Each row below holds a small network's activations on one input, seen along a few directions.
In each table, some parts of the input vary, and every possible input appears once, in random order.
A made-up example of a description, with smaller parts first: one of 5 places around a ring, together with either a single point or (one of 2 separate values, together with one of 4 places along a line) or one of 9 places along a line.
Shared parts are said once, and a part with two or three values counts as separate values.
In the rows, zero is written as 128.

Other details of the inputs vary at random and push rows far along three fixed directions, the same in every table; ignore that.
These rows show it; all are for the same input, with only those details redrawn:
[130 177 125 111 152 179 145 174 139 154  99]
[ 74 165 149 148 136 141 118 184 121 119 102]
[ 98 152 125 162 111  54 144 161 128  86 123]
[ 82 157 145 151 131 123 125 173 124 113 113]
[157 151 108 118 140 128 169 141 150 139 127]
[ 91 128 141 161 128  97 132 145 128 103 139]
[114 121 132 150 133 107 143 133 136 115 146]
[113 127 136 144 138 127 140 139 137 124 139]

Table:
R1: [123 151 151 154 121 139 111 129 111 105 133]
R2: [184 152 102 116 126 114 134 148 129 163  93]
R3: [152 143 114 105 143 153 130 133 133 145 152]
R4: [111  78 119 145 133 174 110  73 108 126 156]
R5: [ 96 138 129 129  88  45 128 153 125  98 107]
R6: [147 121  96 124  89  31 132 121 128 106 139]
R7: [151  74 130 131 134 130 104  82 142 150 154]
R8: [115 101 138 153 138 116 141 117 138 119 161]
R9: [187 160 109 114 116 133 175 131 123 133 128]
R10: [112 126 100 143  98  81 158 109 119  86 114]
R11: [ 99 144 142 154 140 125 118 143 136 114 129]
R12: [143  66 142 125 134 183 104  83 114 132 154]
R13: [ 69 126 155 116 137 130 110 143 113 119 125]
R14: [155 150 101 104 108 100 143 160 128 148  88]
R15: [138 148 126  91 137 171  98 138 135 163 106]
R16: [101  91 155 110 132 175  96 125 118 162 140]
R17: [172 141 104 103 145 135 140 110 149 140 158]
R18: [181 147 118 113 142 153 120 134 141 175  95]
R19: [132  81 152 144 133 138 112 117 120 162 136]
R20: [202 142 111 122 120 110 181  89 150 120 143]
R21: [109  69 132 145 137 173 122  52 132 123 157]
R22: [164  93 116 123 117  86 140  88 157 137 135]
R23: [167 143 111  81 128 136 141 119 159 158 111]
R24: [123 112 128 139  90  64 145 126 118  73 111]
R25: [140  77 115 109 134  99 145  82 127 129 183]
R26: [120 124 119 117 124  65 138 104 138 100 146]
R27: [158 104 140 133 136 127 125 104 148 158 122]
R28: [146 170 143 116 130 175 153 149 122 137 103]
R29: [108 140 127 131 117  94 133 151 119 109 147]
R30: [103 130 149 134 122 160  83 138 106 104  98]
R31: [117 128 137 147 158 168 101 126 133 137 149]
R32: [ 83 126 142 128 138 117  87 123 114 110 142]
R33: [162  76 132 121 125 137 138  71 143 113 144]
R34: [ 77 127 160 134 134 140 115 147 124 118 143]
R35: [ 69 146 122 145 109 144 115 149  89 104  94]
R36: [ 89 103 174 157 126 125 102 143 118 140 107]
R37: [141 182 111 116 152 179 124 174 126 155 107]
R38: [143 157 105  83 144 152 125 141 121 151 122]
R39: [ 96 127 136 156 133 121 121 152 115 118 143]
R40: [175 137  89 113 107  80 137 134 134 139 110]
R41: [103 150 160 156 122 159 100 147  93 113 127]
R42: [144 139 128  96 126 191 129 149 110 141  89]
R43: [154 175 104 107 124  89 158 142 153 114 126]
R44: [132 143 101 120 136 183 121 105 120 133 108]
R45: [131  50 148 133 129 128 123  83 142 149 158]
Changing only one part turns R25 into R32. The same change can be made to R29. Which row results? -> R17
Changing only one part turns R42 into R12. The same change can be made to R39. Which row results? -> R37
Describe the family of inputs behind these rows. -> one of 5 places around a ring, together with either one of 3 separate values or one of 6 places along a line
Which other rows does R1 become when the choice among 3 separate values takes its other values? List them by row number. -> R30, R44

Table:
R46: [125 132 142 111 137 198  98 126 112 140 116]
R47: [144 109 120 130 117 108 163 117 133 122 121]
R48: [103 100 144 109 135 137  97 126 121 148 148]
R49: [102  90 134 117 138 154 127 101 123 127 147]
R50: [118 103 144 126 145 179  87 108 124 159 130]
R51: [ 87  95 147 146 119 141  82 109  98 101 149]
R52: [116 110 139 140 138 131 131 112 134 119 169]
R53: [115  93 160 110 157 225 122 105 130 165 128]
R54: [147 131 100 122 132 103 157 115 140 116 163]
R55: [101 190 124 114 130 146 137 179 126 125  89]
R56: [102  82 141 135 125 115 131  93 125 108 153]
R57: [ 97 188 137 126 127 144 135 184 125 125  83]
R58: [104 160 141 145 120 143  91 174 110 142  70]
R59: [ 99 169 127 141  95  95 121 161 110  91  73]
R60: [162 124 110 130 117 101 128 111 136 139 118]
R61: [173 174  95  75 118  93 151 159 140 150  97]
R62: [111 142 151 136 143 166 125 146 130 134 132]
R63: [148  98 137 122 123 106 130 124 133 151 138]
R64: [185 111 111 122 137 104 158 116 161 154 138]
R65: [154 169  80 101 124 100 176 142 143 120 121]
R66: [182 160 109 119 144 139 161 127 143 139 138]
R67: [ 59 105 140 162 101  87  93 118  99  73 131]
R68: [181 120 114 113 121 143 140  99 131 133 130]
R69: [123 133 136 144 143 134 124 121 124 117 159]
R70: [161 138 107 123 112 124 152 126 130 126  96]
R71: [169 172 107  87 115  94 149 163 139 151  91]
R72: [126  82 128 130 143 109 118  98 145 134 173]
R73: [ 98  96 124 158 108  68  93 105 113 101 147]
R74: [ 84 157 152 159 100 121  92 176  91  95  80]
R75: [182 125 120 133 151 161 156 107 141 150 155]
R76: [183 110 119 107 151 139 149 105 165 168 145]
R77: [114 132 143 125 170 216 105 123 119 151 157]
R78: [ 98 165 149 131 139 183 129 178 123 145  91]
R79: [114 108 134 142 128  74 119 122 141 114 149]
R80: [117 109 114 149  92  51 134 100 120  75 134]
R81: [125 124 130 165 114  73 150 134 131  97 148]
Changing only one part turns R68 into R51. The same change can be made to R59. Which row results? -> R67
Describe the family of inputs behind these rows. -> one of 4 places along a line, together with either one of 3 separate values or one of 6 places along a line

Table:
R82: [131 140 140 103 151 202 101 141 125 171 110]
R83: [156  81 119 121 138 113 137  85 148 150 159]
R84: [173  95 121 106 132 121 151 103 152 155 150]
R85: [142 145  92 149 109  40 184 133 134  77 161]
R86: [154 171 107  87 151 185 126 155 137 176  85]
R87: [194 168  83 154  98  21 195 134 153 105 125]
R88: [ 47  65 189 168 142 165  56 107 107 127 160]
R89: [134 193 125  88 176 236 148 165 136 174 111]
R90: [209 175  88  65 141 156 164 146 153 181  93]
R91: [ 76 123 151 159 140 132 126 137 116 102 162]
R92: [ 96 175 112 147  86  58 122 170 108  75  78]
R93: [ 55 157 143 171  82  56  95 171  90  60  91]
R94: [ 91  83 144 164 103  84 117  95 114  82 147]
R95: [153  58 127 137 129 123 123  61 135 129 184]
R96: [ 62 113 168 141 138 200  85 132 103 130 106]
R97: [157  61 142 164 152 131 148  73 150 125 193]
R98: [172  76 103 121 131 135 149  63 143 138 160]
R99: [173 162 114  81 140 210 137 139 126 167  93]
R100: [ 64  75 174 163 128 117  78 115 116 118 153]
R101: [ 96  64 143 160 128 120  95  83 120 115 166]
R102: [182 140  77 125  82  22 184 107 133  81 121]
R103: [ 67 194 149 140  94  66 103 221 101  96  63]
R104: [151 141 117  94 142 155 141 145 147 170 102]
R105: [154  74 128 119 146 175 118  73 139 156 165]
R106: [198 163  75 106 101  39 169 133 137 115 116]
R107: [ 86 167 140 142 107 110  92 176  98 102  91]
R108: [104  44 163 148 134 123 107  84 137 136 179]
R109: [ 47 142 188 136 176 249  84 154 116 147 139]
R110: [188 220  91  63 167 211 174 168 159 172 100]
R111: [ 61 210 154 133 108 104  86 230  94 110  51]
R112: [196  96 100 110 117 111 172  71 138 124 153]
Describe the family of inputs behind these rows. -> either one of 2 separate values or one of 5 places along a line or (one of 4 places along a line, together with one of 6 places along a line)
A walk changes only the place on the line of 4. It starts at R96 and steps to R94. List the rest of the walk in order. -> R102, R112
A walk changes only the place on the line of 5. It starts at R110 and steps to R109. List the rest of the walk in order. -> R89, R91, R85
Which other rows does R84 become when the place on the line of 4 takes its other values? List them by row number. -> R103, R104, R108

Table:
R113: [100  52 158 163 119  75  86  78 119 104 184]
R114: [120  70 174 159 119 119 125  93 116 108 181]
R115: [167 100  96 136  94  30 141  82 131 101 161]
R116: [225 172  76  78 163 208 183 138 164 183 122]
R117: [152  81 137 130 142 132 115  97 147 150 147]
R118: [143 188 101 122 121 102 167 154 151 112 101]
R119: [102  52 151 181 111  83  91  70 117 104 174]
R120: [ 49 122 174 132 131 151  86 173 108 144 111]
R121: [144 120 145  90 160 200 101 132 139 180 122]
R122: [145 169  95 115  94  16 153 167 137 105  98]
R123: [117 159 134 128 161 203 123 159 125 153 115]
R124: [140 106 147  91 168 240 125 128 144 215 119]
R125: [201 128  83  77 136 179 172 100 145 153 100]
R126: [118  81 138 136 118 139 100  84 115 130 160]
R127: [104 199 106 137 112  48 149 178 111  82 102]
R128: [ 78 168 136 135 108 149  99 173  97 109  61]
R129: [109 217 114 129 135 126 141 196 116 119  70]
R130: [ 75  95 159 126 132 179  91 117 102 113 122]
R131: [ 15 154 177 168 117 110  85 173 106  75 122]
R132: [175 115 126 152 104  74 172 110 134 104 143]
R133: [147  94 110 118 111 111 138  85 123 113 146]
R134: [188 182  67 108 112  63 182 154 145 103 133]
R135: [ 80 153 164 118 162 218 103 151 122 150 125]
R136: [181  68 112 123 130  91 155  78 161 149 164]
R137: [182 112 104 125 124  87 139  98 145 136 133]
R138: [ 42 133 168 166 136 137  86 164  95  99 142]
R139: [166  71 124 119 141 194 124  63 136 170 156]
R140: [121 222 109 121 126 122 153 189 132 119  70]
Describe the family of inputs behind these rows. -> one of 2 separate values, together with either a single point or one of 5 places along a line or one of 8 places along a line
Changing only the choice among 2 separate values turns R134 into R116. The same change can be made to R114. Which row results? -> R132
